Read these off the grid that follows.
1) Find the entry just left of +1.33.
2) Find the entry just left of +1.26.
3) Find the first entry in the row that holds the smallest entry.
4) Find the entry directly above -3.56.
5) Find the entry directly below -3.48.
6) Find the second entry in reading order.
7) Find the entry just right of the smallest entry.
8) Find the largest entry in the first column.
+2.25, -5.73, -1.30, +3.56, +3.57, +0.61, +2.60, -0.46
+3.25, -6.17, -1.12, +3.93, +4.09, +1.39, +3.40, -1.92
-5.36, +2.19, -2.25, -2.04, -1.03, -0.62, -5.24, +0.45
-2.37, -0.29, +6.59, +0.14, -6.36, -0.86, -4.88, +3.92
+2.75, -0.99, -1.29, +1.26, +0.77, +2.51, +3.50, -2.91
-2.09, +0.33, +0.39, -0.43, -2.91, -0.05, -3.74, +0.48
-3.48, +1.96, -2.98, +2.71, -0.47, -1.42, +1.77, -5.74
+0.71, -1.03, -1.93, -2.19, +2.11, -0.70, -1.67, -0.30
+2.02, -0.86, -4.21, +0.25, +2.79, +1.74, +2.74, -5.08
+1.82, -7.91, -0.01, +5.85, +3.48, -0.64, +2.36, -3.08
+6.36, -7.40, +2.07, +3.73, +4.41, +0.40, +5.94, +2.95
+1.28, +1.12, +1.89, -2.39, +1.33, -3.56, +3.83, +3.70
-2.90, -2.22, +2.20, +3.12, -6.31, -3.27, -6.04, -2.87
-4.19, +2.57, -3.12, +0.02, -1.21, -0.75, -2.50, -1.89
-4.25, +2.17, -4.68, +3.66, -0.57, -1.60, +2.04, -7.69
-6.40, +3.19, -3.75, -1.91, -1.30, -0.29, -6.36, -0.27
1) -2.39
2) -1.29
3) +1.82
4) +0.40
5) +0.71
6) -5.73
7) -0.01
8) +6.36

grid =
-2.82, -6.88, +0.42, -4.10
-0.07, -0.10, +0.19, -0.08
+0.55, -0.07, -0.23, +0.14
+0.54, -0.08, -0.71, +0.17
+3.29, +2.18, +3.30, +5.46
What is the entry just right of the smallest entry?
A: +0.42
The entry in the top-right corner: -4.10
What is the entry directly below +0.19?
A: -0.23
What is the entry directly below -0.71?
A: +3.30
What is the top-left entry?
A: -2.82
The entry in the bottom-right corner -> +5.46
The second entry on the main diagonal -> -0.10
The top entry of the column that holds the smallest entry is -6.88
What is the smallest entry in the last row?
A: +2.18
What is the entry directly above +0.17?
A: +0.14
The largest entry in the first column -> +3.29
The entry just left of -0.23 -> -0.07
The entry directly above +0.14 is -0.08

+3.60, +0.72, +1.24, -0.83, -1.88, -3.76, -1.89, +4.15, +7.86, +6.19, -0.79, -4.46, -2.55, -5.15, -5.99, -1.78
The entry just left of -1.78 -> -5.99
Read off the entry just right of -1.88.
Answer: -3.76
The entry just left of the smallest entry -> -5.15
The entry just right of -0.83 -> -1.88
The entry just right of +6.19 is -0.79
Read off the entry just left of +0.72.
Answer: +3.60
The maximum: +7.86

W =
[[ 212.07  117.15  107.75  -39.27 -128.55]
 [   1.30  245.24   96.70  235.60  -87.08]
 [ 231.45 -146.02  178.08  158.22  138.07]
 [ -56.79  -30.32   -9.80  118.85 -160.28]
 [  78.41  -34.94  217.71 -137.79  209.24]
 [ 242.73   39.16  138.61  207.26  105.89]]
Report the entry directly above the smallest entry.
138.07
The entry just left of 117.15: 212.07
Report the entry just left of the smallest entry.
118.85
The largest entry in the last column -> 209.24
Report the entry directly below 118.85.
-137.79
The entry directly below the largest entry -> -146.02
Report the fifth entry, reading row by row.
-128.55
The entry directly below -34.94: 39.16
The entry in the bottom-left corner is 242.73
The third entry on the diagonal from the top-right corner -> 178.08
The entry directly above the largest entry -> 117.15
Report the bottom entry of the column that holds the smallest entry.
105.89
Report the entry just right of 78.41.
-34.94
Report the smallest entry.
-160.28
The second-last entry, reading row by row: 207.26
Report the entry just left of -137.79.
217.71
Report the last entry in the row that holds the largest entry.
-87.08
The 2nd entry on the diagonal from the top-right corner is 235.60
Report the fourth entry in reading order.
-39.27
The entry just left of the largest entry is 1.30
Report the entry directly below 217.71.
138.61
Report the smallest entry in the first column.
-56.79

M = +3.84, -0.18, +4.14, +0.36, -1.49, +0.19, -7.22
Read off the entry just right of -1.49.
Answer: +0.19
The largest entry: +4.14
Read off the entry just right of the centre entry.
Answer: -1.49
